Each row below holds a small network's activations on one input, seen along a few directions.
Each table varies a few parts of the input and shows all the possible inputs, shuffled.
Descriptions start from the smaller parts, as in this example, which fits no table here: values(3) and (point or ring(9) or (line(4) and ring(5))).
Shared parts are said once, and a part with two or three values counts as separate values.
In the rows, zero is written as 100.

Other details of the inputs shift rows strongly along two fixed directions, in all tables alike. That doesn't count.

Rows:
row 1: 105 129 88 95 100 105 73 91 95 104 114 55 86
row 2: 92 136 79 92 89 103 72 95 118 98 115 94 82
row 3: 152 99 96 118 20 126 85 107 84 104 76 82 120
row 4: 68 102 83 112 150 80 105 81 74 110 121 80 55
row 5: 133 103 112 106 46 140 68 114 94 71 56 97 131
row 6: 104 58 145 85 93 104 125 115 121 59 56 155 147
row 7: 114 31 125 122 84 98 135 133 93 79 55 127 146
row 8: 67 109 89 104 158 81 91 93 88 104 138 69 67
row 9: 121 133 87 112 26 113 68 89 103 117 107 97 82
row 10: 73 57 113 112 153 83 134 90 82 85 100 111 94
row 11: 106 124 83 109 93 104 84 90 81 116 121 61 82
row 12: 137 110 112 119 30 133 67 103 77 92 72 94 118
row 13: 74 69 110 96 165 96 119 98 97 64 92 106 109
row 14: 137 96 126 105 46 135 65 97 93 66 68 98 129
row 15: 76 123 81 98 145 73 120 90 114 135 140 95 75
row 16: 77 130 75 86 153 84 111 94 128 119 129 90 82
row 17: 101 53 117 102 99 88 141 101 102 81 79 153 117
row 18: 72 79 107 89 141 73 150 112 109 104 104 123 108
row 19: 152 116 118 112 40 138 70 117 106 106 84 78 134
row 20: 102 66 120 102 103 89 151 122 124 111 80 136 131
row 21: 97 118 90 103 87 98 92 68 95 106 121 109 65
row 22: 131 94 98 91 28 133 57 114 101 106 81 104 128
row 23: 64 85 110 77 163 70 145 111 116 100 115 116 99
row 24: 74 137 74 102 111 81 85 79 99 122 144 88 57
row 25: 143 114 123 96 36 125 91 122 127 108 82 115 139
row 26: 95 137 73 115 127 93 86 81 90 135 143 53 68
row 27: 115 134 64 87 85 116 58 86 105 145 130 68 86
row 28: 76 67 123 97 163 90 122 98 88 74 104 108 104
row 29: 120 117 72 123 94 98 90 89 89 132 121 62 80
row 30: 89 58 129 93 142 93 139 128 100 84 83 104 132
row 31: 83 59 117 93 120 78 160 119 112 99 83 134 119
row 32: 128 121 113 94 25 119 66 110 119 89 78 111 121
row 33: 106 42 138 116 90 104 130 136 96 75 59 127 154
row 34: 110 61 110 105 102 84 153 123 121 111 80 137 131
row 35: 106 135 64 111 62 92 74 79 97 124 129 89 58
row 36: 136 146 98 94 38 121 65 100 126 117 97 89 111
row 37: 139 102 116 118 34 136 68 90 78 83 83 97 119
row 38: 68 60 98 78 156 88 117 108 93 101 92 123 105
row 39: 132 118 81 80 39 132 58 101 96 121 100 81 109
row 40: 63 117 85 98 174 80 93 82 77 106 138 70 54
row 41: 61 85 105 75 165 66 141 108 121 96 106 112 99
row 42: 117 57 131 104 109 116 131 142 121 76 50 113 167
row 43: 93 65 130 96 105 94 134 104 104 78 82 151 126
row 44: 103 139 83 107 84 107 48 85 92 103 121 54 73
row 45: 117 47 121 98 75 92 155 132 112 91 58 146 144
row 46: 94 134 88 100 86 97 85 84 91 112 115 104 72
row 47: 56 89 99 81 170 77 132 106 114 82 96 128 93
row 48: 119 137 75 123 80 109 74 82 90 136 127 52 73
row 49: 70 95 72 114 165 73 108 63 70 107 142 79 47
row 50: 132 127 85 110 27 113 74 88 90 110 90 110 84
row 51: 104 53 135 102 78 99 142 125 105 82 49 159 135
row 52: 105 132 77 97 102 114 73 94 97 100 112 55 87
row 53: 76 64 105 106 150 79 145 109 90 102 99 95 101
row 54: 99 150 87 94 71 104 61 87 106 113 133 87 70
row 55: 67 112 89 96 162 82 89 86 85 96 116 73 66
row 56: 126 128 90 110 46 133 48 103 98 87 91 69 105
row 57: 82 141 89 85 123 92 78 64 98 104 145 96 55
row 58: 64 124 92 84 148 77 102 85 99 107 130 104 59
row 59: 88 121 63 118 123 84 84 71 67 119 129 67 44
row 60: 57 124 77 81 167 81 101 68 110 90 137 103 58
row 61: 106 64 129 102 127 99 128 129 115 89 71 102 147
row 62: 106 33 130 80 96 117 116 117 102 75 58 149 153
row 63: 129 127 114 90 29 124 66 103 108 87 70 116 114
row 64: 128 116 94 125 35 122 63 95 84 107 98 75 93
row 65: 62 89 95 75 167 75 142 112 124 91 105 114 102
Each input here is: line(5) and (point or (values(2) and line(6))).
Q: The inputs of row 24 and row 46 match in every part but the line(5) part. If row 2 is changed in the same way as row 24 into row 46, which row does it become?
A: row 47
Q: The inputs of row 26 and row 33 match in every part but the line(5) part. If row 27 is changed in the same way as row 26 into row 33, which row does it become?
A: row 22
Q: List by row number the other rows that have the line(5) part in common with row 62.
A: row 6, row 10, row 13, row 14, row 17, row 21, row 28, row 37, row 43, row 49, row 57, row 60
Q: Change only the line(6) part in row 42. List by row number the other rows that result.
A: row 19, row 26, row 29, row 48, row 61
Q: A walk changes only the line(5) part. It starts at row 57 and steps to row 58. List the rest of the walk in order.
A: row 54, row 23, row 25
Q: A walk changes only the line(5) part. It starts at row 34 and steps to row 45. List the rest of the walk in order.
A: row 35, row 50, row 17

Rows:
row 66: 102 46 130 111 114 95 138 119 94 79 75 129 130
row 67: 102 120 79 100 88 95 89 80 97 124 125 96 76
row 68: 103 139 77 95 76 98 82 80 95 112 118 89 65
row 69: 127 121 98 98 64 126 67 97 97 99 97 73 113
row 70: 111 75 129 101 90 116 106 109 101 69 70 115 132
row 71: 96 54 118 103 110 101 117 124 101 87 70 114 133
row 72: 123 114 107 111 60 116 70 105 99 91 89 86 110
row 73: 100 74 123 101 109 88 137 114 119 95 84 130 127
row 74: 91 117 81 105 123 95 97 96 92 110 118 66 79
row 75: 97 126 82 104 100 102 72 94 94 110 122 61 82
row 76: 105 148 80 106 80 98 77 69 102 122 134 84 63
row 77: 130 115 111 116 32 129 62 102 95 85 81 92 113
row 78: 118 107 115 103 45 116 88 113 113 86 79 121 120
row 79: 103 130 84 111 101 101 84 89 90 103 111 68 77
row 80: 97 82 105 83 104 103 108 106 105 93 91 127 117
row 81: 103 111 89 94 69 104 80 99 101 106 103 106 95
row 82: 103 47 126 93 112 106 120 117 96 75 63 126 141
row 83: 73 108 90 109 143 83 111 86 88 97 114 84 72
row 84: 118 111 96 113 83 109 88 99 95 110 111 74 101
row 85: 104 124 76 100 90 98 86 81 104 131 127 86 74
row 86: 80 109 86 92 133 80 120 103 109 113 114 94 87
row 87: 74 102 84 104 146 81 109 84 83 101 120 82 63
row 88: 64 93 93 81 161 78 121 89 105 97 122 115 78
row 89: 86 92 84 110 142 88 108 90 89 116 123 83 82
row 90: 123 103 111 97 48 117 89 123 116 98 79 109 130
row 91: 86 130 84 99 112 85 102 84 103 108 118 96 67
row 92: 114 97 120 93 71 119 101 107 115 81 77 128 127
row 93: 130 90 103 111 48 125 86 111 84 91 69 102 121
row 94: 95 128 91 91 114 99 89 90 112 103 119 97 85
row 95: 88 79 110 104 113 93 103 104 92 85 93 103 100
row 96: 87 75 132 84 122 88 135 119 103 102 86 130 122
row 97: 96 140 80 99 107 87 92 87 107 114 120 85 67
row 98: 94 90 104 98 104 87 120 93 104 104 109 118 95
row 99: 76 105 106 96 148 86 104 94 79 113 122 82 78
row 100: 114 107 105 87 82 114 95 110 116 100 93 106 121
row 101: 84 63 102 103 144 87 131 114 93 96 85 104 109
row 102: 70 83 90 90 153 74 135 104 108 112 104 111 89
row 103: 102 135 72 86 96 109 69 81 104 120 125 84 75
row 104: 96 92 106 114 127 90 114 100 96 99 106 94 102
row 105: 94 60 113 93 131 102 118 112 99 86 80 111 128
row 106: 83 104 102 96 120 84 109 107 116 98 105 109 98
row 107: 99 44 119 110 119 95 135 118 91 89 78 126 131
row 108: 129 114 98 98 30 126 68 109 109 108 83 104 116
row 109: 129 109 96 109 37 125 56 99 86 98 86 88 107
row 110: 105 107 102 96 68 103 88 102 105 96 97 112 97
row 111: 94 104 95 95 116 103 86 83 89 93 111 88 83
row 112: 103 62 132 97 119 106 124 119 107 70 67 118 140
row 113: 90 118 83 96 118 87 106 89 110 125 133 84 79
row 114: 74 81 105 112 159 79 130 93 93 96 115 101 89
row 115: 135 115 96 98 22 123 79 103 98 104 77 109 113
Q: The inputs of row 72 and row 106 match in every part but one. If row 107 is changed in the same way as row 72 into row 106, which row does it become?
A: row 67
Q: Describe the family of inputs behind these rows.
A: values(2) and (point or (line(4) and ring(6)))
Q: Change only the line(4) part in row 95. List by row number the other rows that result.
A: row 66, row 87, row 111
Q: Change only the values(2) part in row 104. List by row number the other rows that result.
A: row 73
Q: Change only the line(4) part in row 82. List by row number the other rows that result.
A: row 93, row 107, row 109

Rows:
row 116: 62 108 89 75 172 73 124 102 127 108 122 100 84
row 117: 66 82 103 99 171 84 111 90 88 83 116 99 78
row 118: 84 145 67 120 131 82 73 67 79 124 150 42 41
row 119: 60 80 86 96 178 75 111 90 81 101 114 95 80
row 120: 106 47 131 96 97 94 157 133 120 92 64 148 151
row 121: 58 89 98 88 189 78 120 106 102 96 116 73 90
row 122: 135 146 98 98 14 135 49 83 106 99 98 107 97
row 123: 128 110 95 90 38 115 79 103 104 115 98 108 109
row 124: 114 141 74 90 48 114 58 80 103 116 114 97 81
row 125: 102 41 143 113 112 101 145 132 96 59 50 132 148
row 126: 144 118 85 111 23 140 47 94 81 110 96 71 104
row 127: 93 150 72 108 102 84 86 74 106 128 144 78 51
row 128: 104 65 142 98 83 95 143 130 115 75 56 155 149
row 129: 144 80 117 116 42 130 96 116 91 94 63 95 137
Q: Describe the family of inputs behind these rows.
A: values(2) and (point or ring(6))
Q: The inputs of row 120 and row 129 match in every part but the values(2) part. If row 116 is changed in the same way as row 120 into row 129, which row does it become?
A: row 121
Q: Change only the values(2) part in row 117. List by row number the other rows that result.
A: row 122
